Small tables with named rows and columns. After each table, cells are looked up by row and column.

Table Dap
           Ref   Nugo    Rap  Dofes
Nemimab  2.323  1.842  7.965  3.371
Migi     5.213  3.023  2.252  1.742
Mut      2.709  2.812  7.234  2.954

Migi, Rap: 2.252
Nemimab, Nugo: 1.842
Migi, Ref: 5.213
Migi, Dofes: 1.742
Nemimab, Rap: 7.965
Migi, Nugo: 3.023
Row with the largest Rap: Nemimab

Ger
         Gubato   Remo  Viri  Bofuto    Paz  Daku    Vot    Pip   Neb
Kopaket   -1720  -3327  6027   -5023  -4668  5678   7437  -2042  -135
Sozusi     2495    570  1002    2485   2396  1772   2882    470  1336
Siz       -3142   -391  6201   -9577  -4471  2970   5038   1337  2536
Mamole    -1414   6647  1297    2315  -1519  3275   4969   3744  1188
Rituva    -1686   6966  1264    2223  -2062   626  -1222   4884  1341

Paz of Siz is -4471
Neb of Kopaket is -135
Remo of Kopaket is -3327
Paz of Mamole is -1519
Viri of Mamole is 1297
Neb of Siz is 2536
Paz of Kopaket is -4668
Pip of Sozusi is 470
Neb of Mamole is 1188
Neb of Sozusi is 1336
Gubato of Mamole is -1414
Vot of Siz is 5038
Bofuto of Kopaket is -5023
Bofuto of Siz is -9577
Daku of Kopaket is 5678
Gubato of Siz is -3142
Viri of Rituva is 1264
Remo of Rituva is 6966
Gubato of Sozusi is 2495

Zem:
	Lop	Gepul	Kamab	Gopob	Nalani	Pelole
Nupo	3746	4721	5055	4921	4657	6366
Vozeket	7672	5219	4992	4147	5997	2072
Tikas	4874	5230	4764	4773	6603	5218
Sidud	7414	4547	5213	5078	4753	2688
Lek	3889	4423	5046	5439	6047	6428
Vidaliz	4880	4946	5009	5019	1100	5127
Vab	3356	4996	5218	4815	3448	6166
Renovap	3859	5156	4889	4840	9017	5910

What is the Kamab of Renovap in Zem? 4889
What is the Pelole of Vab in Zem? 6166
What is the Lop of Nupo in Zem? 3746
What is the Lop of Vab in Zem? 3356
What is the Gepul of Renovap in Zem? 5156
What is the Lop of Sidud in Zem? 7414
What is the Nalani of Vozeket in Zem? 5997
What is the Gopob of Nupo in Zem? 4921
What is the Gepul of Vozeket in Zem? 5219
What is the Pelole of Vidaliz in Zem? 5127

Voka
fields: Kif, Rarimi, Radam, Der, Vopep
Zul: [707, 457, 389, 669, 364]
Ren: [526, 529, 612, 682, 515]
Zedabu: [735, 510, 555, 910, 408]
Fadido: [253, 582, 763, 508, 702]
Ponib: [710, 451, 374, 648, 365]
Fon: [691, 534, 622, 927, 458]
Lebomil: [762, 501, 520, 910, 389]
Rin: [536, 529, 593, 689, 515]
Dut: [246, 563, 712, 440, 681]
Naro: [338, 517, 560, 346, 588]
Fuf: [229, 504, 531, 181, 619]

Ren, Der -> 682
Rin, Der -> 689
Ponib, Rarimi -> 451
Dut, Radam -> 712
Dut, Kif -> 246
Fuf, Der -> 181
Fadido, Radam -> 763
Fon, Rarimi -> 534
Fuf, Rarimi -> 504
Zul, Kif -> 707
Ren, Vopep -> 515

Table Gozev
,Dipem,Zom,Bubegi,Dafunef
Vozimil,0,-28,-7,-95
Tiril,16,260,-684,-928
Pobuku,-474,-560,562,931
Bifuz,-27,-56,-111,-104
Bop,-302,-118,-309,-294
Rolesik,-151,-47,-621,-740

Zom of Pobuku: -560
Dipem of Tiril: 16
Zom of Tiril: 260
Bubegi of Bifuz: -111
Dipem of Bop: -302
Zom of Vozimil: -28
Bubegi of Pobuku: 562
Dipem of Vozimil: 0
Bubegi of Rolesik: -621
Dipem of Bifuz: -27
Zom of Bop: -118
Dafunef of Vozimil: -95
Dipem of Rolesik: -151
Dafunef of Tiril: -928
Zom of Bifuz: -56
Dafunef of Pobuku: 931
Dafunef of Bop: -294
Row with the largest Dipem: Tiril

Sozozop:
columns: Gilaben, Vofa, Rem, Monuton, Sabuf, Pel, Bapum, Sif
Kekobod: [187, 204, 209, 141, 240, 172, 244, 160]
Bubigab: [147, 201, 193, 154, 172, 169, 202, 123]
Fipu: [198, 130, 138, 152, 228, 143, 183, 132]
Roriruz: [148, 148, 157, 112, 127, 165, 152, 124]
Lufud: [165, 201, 190, 148, 213, 180, 209, 132]
Dinesil: [142, 162, 155, 166, 82, 130, 127, 194]
Sena: [130, 146, 139, 197, 142, 151, 150, 176]
Nasivo: [150, 215, 208, 136, 214, 186, 238, 112]
Laluvok: [148, 154, 108, 116, 83, 195, 21, 145]
Rabisin: [157, 210, 219, 133, 241, 209, 251, 115]
Zoz: [129, 157, 152, 166, 142, 169, 194, 143]
Korodag: [186, 154, 135, 144, 196, 150, 186, 136]

Rabisin, Monuton => 133
Lufud, Pel => 180
Zoz, Gilaben => 129
Sena, Sabuf => 142
Roriruz, Pel => 165
Korodag, Sabuf => 196
Lufud, Sabuf => 213
Laluvok, Pel => 195
Laluvok, Sabuf => 83
Fipu, Gilaben => 198
Korodag, Bapum => 186
Row with the largest Monuton: Sena

Table Begu
fields: Vunif, Tipe, Safem, Buvap, Dafu
Bimi: [312, 421, 375, 265, 241]
Duk: [284, 390, 411, 323, 220]
Duzo: [453, 359, 375, 558, 92]
Lufem: [735, 562, 139, 499, 263]
Peg: [566, 390, 375, 646, 327]
Zef: [538, 531, 248, 323, 434]
Vogutom: [763, 562, 157, 529, 263]
Vaz: [594, 578, 157, 323, 156]
Bivofef: [538, 531, 248, 323, 434]
Nufoseb: [566, 515, 248, 382, 455]
Lak: [510, 359, 393, 646, 199]
Vusemav: [453, 515, 266, 235, 348]
Vik: [735, 468, 230, 705, 177]

Vaz, Dafu => 156
Vogutom, Dafu => 263
Vusemav, Buvap => 235
Zef, Tipe => 531
Lak, Dafu => 199
Duk, Safem => 411
Bivofef, Safem => 248
Duzo, Vunif => 453
Peg, Safem => 375
Duk, Vunif => 284
Vogutom, Vunif => 763
Vik, Vunif => 735
Lufem, Buvap => 499

Zivez:
,Fugun,Pifode,Tizuv,Duv,Pur,Zes
Kodugop,111,158,159,140,186,113
Til,146,119,182,135,151,114
Litu,111,164,83,158,166,121
Palasiv,135,112,204,146,171,141
Basu,145,111,134,145,141,130
Teref,136,130,139,129,177,89
Valiged,151,123,92,105,157,42
Rugos,138,114,89,138,159,113
Vevogoz,129,131,199,147,165,136
Zik,133,126,117,143,168,127
Kos,134,125,102,133,177,112
Sizigel,149,90,108,169,168,169
Suz,116,139,85,148,177,142
Nima,122,128,119,123,184,98

Pifode of Nima = 128
Tizuv of Til = 182
Tizuv of Litu = 83
Fugun of Kos = 134
Duv of Sizigel = 169
Pur of Nima = 184

Nam
|  | Sel | Ris | Pesab | Fubup | Kif | Fuber | Rilefu | Nol |
|---|---|---|---|---|---|---|---|---|
| Zuz | -81.681 | -96.713 | -38.125 | 12.498 | -0.363 | -42.242 | -5.785 | 8.364 |
| Bas | -41.981 | -89.972 | -31.066 | -20.473 | 44.944 | -33.885 | -41.624 | -22.060 |
| Kiduka | -39.689 | -15.069 | -35.160 | -39.221 | -22.853 | -43.152 | -43.254 | -35.046 |
| Pap | -26.657 | -42.478 | -50.029 | -12.627 | 55.031 | -41.640 | -42.121 | -39.705 |
| Zem | -23.189 | -23.628 | -28.580 | 0.346 | -46.537 | -36.523 | -36.178 | -20.755 |
| Dovuze | -29.501 | -36.802 | -37.959 | -18.699 | 16.806 | -29.084 | -50.431 | -31.198 |

Kiduka, Fuber: -43.152
Kiduka, Kif: -22.853
Zem, Ris: -23.628
Kiduka, Sel: -39.689
Zuz, Rilefu: -5.785
Zuz, Fuber: -42.242
Bas, Ris: -89.972
Pap, Pesab: -50.029

